Each row below holds a small network's activations on one input, seen along a few directions.
Each table varies a few parts of the input and shows all the possible inputs, shuffled.
A made-up example of a description, with smaller parts first: values(3) and (point or line(9) or (line(4) and ring(5))).
Shared parts are said once, and a part with two or three values counts as separate values.
In the rows, 128 means zero.

Other details of the inputs vary at random and push rows far along two fixed directions, the same in every table; ignore that.

A family of inputs:
r1: [ 78  74  50  65 103  70 147 175 153 160  27 148 119 139  92]
r2: [171 166 159 129 163 192 115  76  99 114 149 163 157  98 203]
r3: [ 90 178 100  96 160  95  47 135 215  74  72 140 218  54 117]
r4: [167 151 159 198 122 162 162 101  68 154 171  77  91 177 140]
r5: [108  68  75  78  80 115 148 168 135 147  54 181 112 140 138]
r6: [114  92 113 134 101  93 195 143  91 161 151 109  75 180  95]
r7: [163 121 162 221  85 135 195 123  79 184 154  70  71 216  87]
r8: [165  95 155 130 138 189 148 115  52 156 164 132  80 140 170]
r9: [172 198 227 154 226 170  82  55 133  81 215 101 174  70 135]
r10: [ 99 111  47 115  58  87 148 169 164 155  13 163 148 162 124]
r11: [114 151  96 144 116  93 136 131 140 137 116 134 150 141 119]
r12: [126 198 139 124 146 141  48 113 187  49 135 132 195  61 160]
r13: [168 175 165 140 200 160 147  64  76 141 160 113 136 126 154]
r14: [165 144 175 100 206 192 108  72  64 105 221 158 129  74 202]
r15: [ 71  66  83 105  66  44 130 203 199 140  84 147 122 150  49]
r16: [179 130 155 171 149 161 196  73  49 192 174 152 105 176 152]
r17: [ 78  94  50  57  80  96 105 189 173 110  35 172 144 112 138]
r18: [ 93 153  66 113  87  91  97 159 188  98  46 146 173 117 135]
r19: [160 122 130 183 100 153 186 118  59 189 125 103  87 200 137]
r20: [145 128 133 183 124  99 225 101  81 194 119  82  83 208  77]
r21: [ 69  95  41  58  97  75 102 185 166 126  59 178 154 108 125]
r22: [156 102 215 159 172 136 185  93  90 146 210  79  63 159  78]
r23: [135 166 121  90 201 157  70  87 146 110  97 177 205  51 182]
r24: [ 94 108  87 138  54  70 112 179 229 123  45 149 165 145  74]
r25: [127 162 144  97 163 176  43 131 126  56 173 105 147  51 191]
r26: [125  92 136 135 131 105 212 118  82 169 140  81  59 180  82]
r27: [ 88 181  89 109 133  92  40 147 214  72 102 158 219  58 131]
r28: [137  65 122 107 138 123 202 119  77 192 104 144  72 168 107]
r29: [132 111 162 148 124 117 178 122  93 142 199 100  77 159  94]
r30: [134 150 135  83 167 188  48 126 111  74 157 131 151  56 204]
r31: [141  94 162 156  91 126 203 134  96 147 167  91  49 192  89]
r32: [149 183 179 156 160 176  24 109 172  67 175 116 191  62 157]
r33: [106 114 105 159  82  69 133 160 191 149 100 144 154 157  63]
r34: [123 129 150 127 127 154  86 150 135  95 163  98 115 102 134]
r35: [125  65 143 157  74 113 148 176 142 154 133  96  74 175  70]
r36: [146 129 161 133 131 156 163 107  86 112 186  97  76 146 145]
r37: [147 170 205 112 221 167  97  69 106  71 223  89 123  66 145]
r38: [139 165 116 112 154 184  41 116 140 102 101 173 196  56 212]
r39: [118  99 149 123  99 113 126 157 170 102 138 125 109 130  95]
r40: [105 124  58 123  93  83 147 151 142 167  64 166 151 158 118]
Description of these inputs: values(2) and line(4) and line(5).
Q: The inputs of r2 and r5 match in every part but the values(2) part. If r38 is changed in the same way as r2 into r5, which row does it become?
A: r8
Q: Which other rows does r28 become when the values(2) part takes its other values? List them by row number.
A: r23
Q: Which other rows does r40 become when the line(4) part takes its other values? List them by row number.
A: r10, r13, r19
Q: A walk changes only the line(5) part. It starts at r28 and steps to r1. List the rest of the walk in order.
A: r26, r37, r22

A family of inputs:
r41: [152 153 189 138 173 150 134  81 120 108 187 120 123 114 130]
r42: [182  86 193 198  93 158 237 106  41 186 206  87  30 226 101]
r43: [ 77  95  41  74  92  89 110 172 168 137  19 160 155 110 128]
r44: [146 166 153  95 188 182  41 109 132  73 171 148 173  50 203]
r45: [104  73  74 128  74  68 190 171 132 203  58 144 104 192  71]
r46: [143 181 142  92 203 161  98  77 112  86 159 144 156  70 191]
r47: [103  45  62 143  56  53 232 170 129 221  47 144  78 232  49]
r48: [ 92  33  66 133  17  63 193 208 165 199  29 132  81 221  41]
r49: [130 140 152 143 134 135 105 138 140  97 159  92 124 127 118]
r50: [149 160 189 122 180 170  83  91 132  82 183 127 144  67 157]
r51: [180  85 180 193 127 151 238  89  26 214 189  93  36 217 104]
r52: [ 80 121  91 117  93  74  89 175 200 110  74 118 156 103  88]
r53: [165 196 133 199 126 154 115  87 128 137 105 137 178 144 158]
r54: [ 75 140  81  62 131  90  32 170 228  70  58 175 216  45 120]
r55: [136 174 138  89 175 192  65  97 103  65 165 148 154  53 220]
r56: [183 113 176 160 148 184 211  85  13 180 192  97  49 189 154]
r57: [ 94 102  67  94  86 108  96 182 167 122  69 174 147 112 143]
r58: [122 170 155 134 169 117  93 114 157  81 165 105 160  96 123]
r59: [144 153 169 159 128 155 121 118 111  99 206  89 113 122 138]
r60: [ 63 142  71  89 105  56  52 187 232  88  53 139 197  79  87]
r61: [166 160 168 126 191 179 152  60  51 131 193 114 114 121 165]
Q: What do these inputs look like to the network?
A: point or (line(4) and line(5))
Q: Which other rows does r47 become when the line(5) part takes its other values? List them by row number.
A: r44, r45, r51, r57
